Each row below holds a small network's activations on one input, seen along a few directions.
Each table varies a few parts of the input and shows all the possible inputs, shuffled.
A made-up example of a description, with smaller parts first: values(3) and (point or ring(9) or (line(6) and ring(8))).
Shared parts are said once, and a part with two or three values counts as separate values.
(in the rows, 128 means zero)

A family of inputs:
row 1: [221 116 103 150  96 158 150 166  77 123 132]
row 2: [ 72 140 141 125 194 141 120 124 131 175 141]
row 3: [230 142 165 137  88 158 131 187  73 117 155]
row 4: [ 78 132 122 124 154 114 125 105 149 158 133]
row 5: [193 117  93 127  82 159 159 124  86  97 102]
row 6: [191 131 146 102  62 163 151 107  84  79 102]
row 7: [147 108 120 142 131  79  87 185 173 101 148]
row 8: [212 143 189 117  66 168 132 149  78  87 135]
row 9: [ 75 135 128 123 165 122 126 109 139 165 135]
row 10: [ 79 138 129 126 183 126 123 117 138 163 142]
row 11: [ 72 125 115 127 141 104 126 104 165 136 120]
row 12: [ 77 118 110 134 144  95 117 108 177 121 108]
row 13: [ 73 118 111 131 143  97 122 106 168 128 113]
row 14: [ 72 128 119 127 143 108 123 100 154 144 125]
What is each input in this table made of?
> point or ring(5) or line(8)

A family of inputs:
row 15: [143 122  93 133 139 140 144 127 105 153 133]
row 16: [136 155 183 110 131 174 138 110  86 141 133]
row 17: [140 134 139 129 141 145 128 153 104 156 152]
row 18: [146 142 173 114 117 149 121 131 106 133 144]
row 19: [159 133 144 123  81 121 130 127 125  90 122]
row 20: [162  99  93 140  92 106 123 145 148  82 105]
row 21: [  6 142 129 113 194 125 131  60 157 174 118]
row 22: [ 16 130 118 117 181  98 114  83 177 168 125]
row 23: [166 124 161 133 114 107  94 174 145  95 146]
row 24: [ 27 125 115 134 177  75 108 104 199 154 129]
row 25: [154 119  89 152 135 117 134 149 125 138 135]
row 26: [132 131 116 117 110 173 167  83  89 128  92]
row 27: [156 138 169 135 113 125 111 153 126 119 147]
row 28: [131 148 149 124 154 171 144 131  84 164 141]
row 29: [162 104  81 152 135 101 115 169 145 115 136]
row 30: [134 136 104 128 152 166 161 106  85 161 122]
row 31: [159 116 127 147 138 108  99 196 146 119 154]
row 32: [149 137 148 103  85 147 141 105 107 105 119]
row 33: [153 112 101 142  92 124 141 125 129 105 106]
row 34: [ 38 111 106 134 177  56  90 125 219 132 127]
row 35: [151 130 135 148 137 123 119 174 125 143 154]
row 36: [142 116 105 123  96 147 151 103 109 120 104]
row 37: [169 117 135 121  81 103 112 149 144  66 122]
row 38: [139 151 158  98  99 172 157  85  86 112 108]
What is each input in this table made of?
> line(4) and (point or ring(5))
Changing only the line(4) part turns row 24 into row 34. The same change can be made to row 25. Which row results?
> row 29

A family of inputs:
row 39: [ 75 132  95 141 181 125 146  80 127 189 127]
row 40: [ 83  98  67 156 190  56  85 151 203 129 140]
row 41: [214 111 112 159 113  90 108 231 148  84 155]
row 42: [ 78 171 212  98 203 178 116 120  89 203 157]
row 43: [ 71 110  76 136 170  99 108 116 159 171 143]
row 44: [174 102 103 121  49  59 106 136 181  28  85]
row 45: [210 161 197 143 105 166 119 171  78 141 167]
row 46: [197 138 120 108 113 203 167 104  39 125 120]
row 47: [202 149 136 144 100 166 160 159  71 139 147]
row 48: [173 123 120 148  66 161 163 105  92  99  91]
row 49: [ 80 123 100 161 194  59  91 189 191 137 165]
row 50: [202  94  88 133  91 129 129 160 110 115 132]
row 51: [ 52 127 114 141 154 135 156  65 149 159  93]
row 52: [ 59  95  84 153 160  65  93 137 221 102 104]
row 53: [ 42 139 122 108 121 112 158  28 165 132  91]
row 54: [153 144 148  80  55 178 174  49  62  67  85]
row 55: [166 133 140 109  84 207 174  91  53  95  87]
row 56: [159 137 128 116  35 133 164  64 102  74  89]
row 57: [ 49 136 135  99 168 181 165  52 113 158  85]
row 58: [ 40 145 144  71 137 158 166  14 128 128  83]
row 59: [197 161 153 110 115 213 167 141  34 137 143]
row 60: [210 126 188 134 102 137  96 210 113 126 182]
row 61: [223 120 175 157 123  91  69 240 155  83 179]
row 62: [203 174 215 110 122 215 129 156  41 137 163]
row 63: [ 74 157 127 139 184 129 149 121 118 201 145]
row 64: [201 126 101 145  96 158 159 120  79 129 125]
row 65: [ 80 160 193 136 189 128 109 134 122 203 166]
row 66: [186  86  95 154  76  85 107 180 167  51  91]
row 67: [203 117 125 137  95 137 133 198 104 125 157]
row 68: [ 75 134 178 133 180 102  78 170 157 183 191]
row 69: [ 74 167 147 100 197 178 153 104  85 203 136]
row 70: [159 107 115 101  31 102 134 102 133  61  93]
row 71: [ 37 121 104 100 111  85 120  62 196 114 104]
row 72: [174  92 106 136  59 131 132 146 122  88  95]
row 73: [ 51 110  93 120 130  45  93  95 241  77  99]
row 74: [ 69 134 111 137 174 103 115 156 151 184 166]
row 75: [214  87  77 152 109  82 106 195 156  78 126]
row 76: [ 47 106  95 135 141 108 117 102 178 144 106]
row 77: [ 86 124 167 157 202  58  53 202 196 134 190]
row 78: [ 76 143 115 101 194 171 151  64  92 188 118]
What is each input in this table made of?
> values(2) and line(4) and line(5)
Changing only the values(2) part turns row 70 into row 71. The same change can be made to row 45. Which row results?
> row 65
Changing only the values(2) part turns row 44 into row 73. The same change can be made to row 54. Which row results?
> row 58
Which other rows does row 63 become when the values(2) part takes its other values? List them by row number.
> row 47
Which other rows does row 69 become when the line(5) part takes its other values? List them by row number.
> row 42, row 57, row 58, row 78

A family of inputs:
row 79: [132 125 131 123 147 117 117 133 139 142 132]
row 80: [122 134 136 135 124 114 123 138 152 131 143]
row 81: [106 136 143 129 134 141 141 118 118 144 111]
row 82: [123 105 114 148 126 111 109 141 155 123 127]
row 83: [110 129 133 111 147 146 125 129 124 131 131]
row 84: [105 140 143 114 127 141 132  91 108 143 130]
row 85: [111 137 116 114 130 155 158  83 111 143 111]
row 86: [126 137 128 142 152 132 129 130 122 132 135]
row 87: [119 116 113 131 127  88 111 136 167  96 118]
row 88: [120 121 106 133 131 100 120 149 140 136 140]
row 89: [236 128 143 128  64 162 142 162  73  88 128]
What is each input in this table made of?
> point or line(10)
A walk changes only the line(10) part. It starts at row 85 and steps to row 84. List the rest of the walk in order.
> row 81, row 83, row 86, row 79, row 80, row 88, row 82, row 87

A family of inputs:
row 90: [168 147 137 128 106 191 175 122  55 177 128]
row 91: [ 26 121 123 126 173  75  90 117 194 179 162]
row 92: [167 127 160 101 108 141 125 144 105  97 124]
row 93: [170 140 162 106 121 155 124 132  96 112 133]
row 94: [167 125 153 117  99 136 120 157 123  76 131]
row 95: [181 109 116 151  71 108 115 161 127  84 115]
row 96: [ 17 126 119 118 158 144 153  32 155 135  66]
row 97: [ 15 138 103 104 150  73 127  55 189 146 112]
row 98: [113  92  31 143 190 109 128 143 150 141 118]
row 99: [161 154 137 126 118 182 162 122  57 149 145]
row 100: [184 124 133 131  93 129 113 162 138  83 124]
row 101: [170 144 156 118 116 168 139 111  77 135 138]
row 102: [202 104 103 164  58  93 136 160 142  91 128]
row 103: [ 50 141 158 162 231  88  84 174 184 187 169]
What is each input in this table made of?
> point or line(4) or line(9)
A walk changes only the line(4) part. It starts at row 96 and steps to row 97. List the rest of the walk in order.
> row 91, row 103

A family of inputs:
row 104: [243 127 118 150  72 176 164 159  52 134 138]
row 105: [207 123 152 149  55 140 132 160 114  77 116]
row 106: [214 123 158 118  85 156 118 167 107  50 115]
row 107: [ 61 136 138 149 203  92  95 137 177 167 157]
row 108: [203 140 188  94  73 157 125 136  88  70 125]
row 109: [ 41 126 123 126 175 101 112 115 170 164 133]
row 110: [ 50 135 135 132 184  97 100 133 174 174 146]
row 111: [217 150 160  98  80 185 148 138  48 106 143]
row 112: [ 41 119 110 120 178 109 119  83 165 159 108]
row 113: [ 34 129  99 122 170 108 123  73 168 150 107]
row 114: [ 54 138 141 141 192  84 101 136 172 168 157]
row 115: [ 33 133  93 125 169 104 148  65 169 146  97]
row 116: [ 36 121 111 127 175 111 122  93 167 155 125]
row 117: [ 38 121 118 122 179 110 116 105 165 158 127]
row 118: [195 140 181 126  42 143 140 129  96  96 126]
row 119: [250 127 124 119 102 191 151 164  44 108 136]
row 120: [ 36 121  98 122 172 111 134  69 169 146 101]
row 121: [241 113 114 132 100 166 137 183  75  73 114]
row 122: [234 113 108 162  70 151 151 177  82 100 117]
row 123: [124 101  70 130 102  50 104 139 185 111 143]
row 124: [ 53 130 124 126 187 105 114 124 176 169 139]
row 125: [209 151 153 128  49 169 162 131  55 133 144]
What is each input in this table made of?
> point or (values(2) and ring(5)) or line(11)
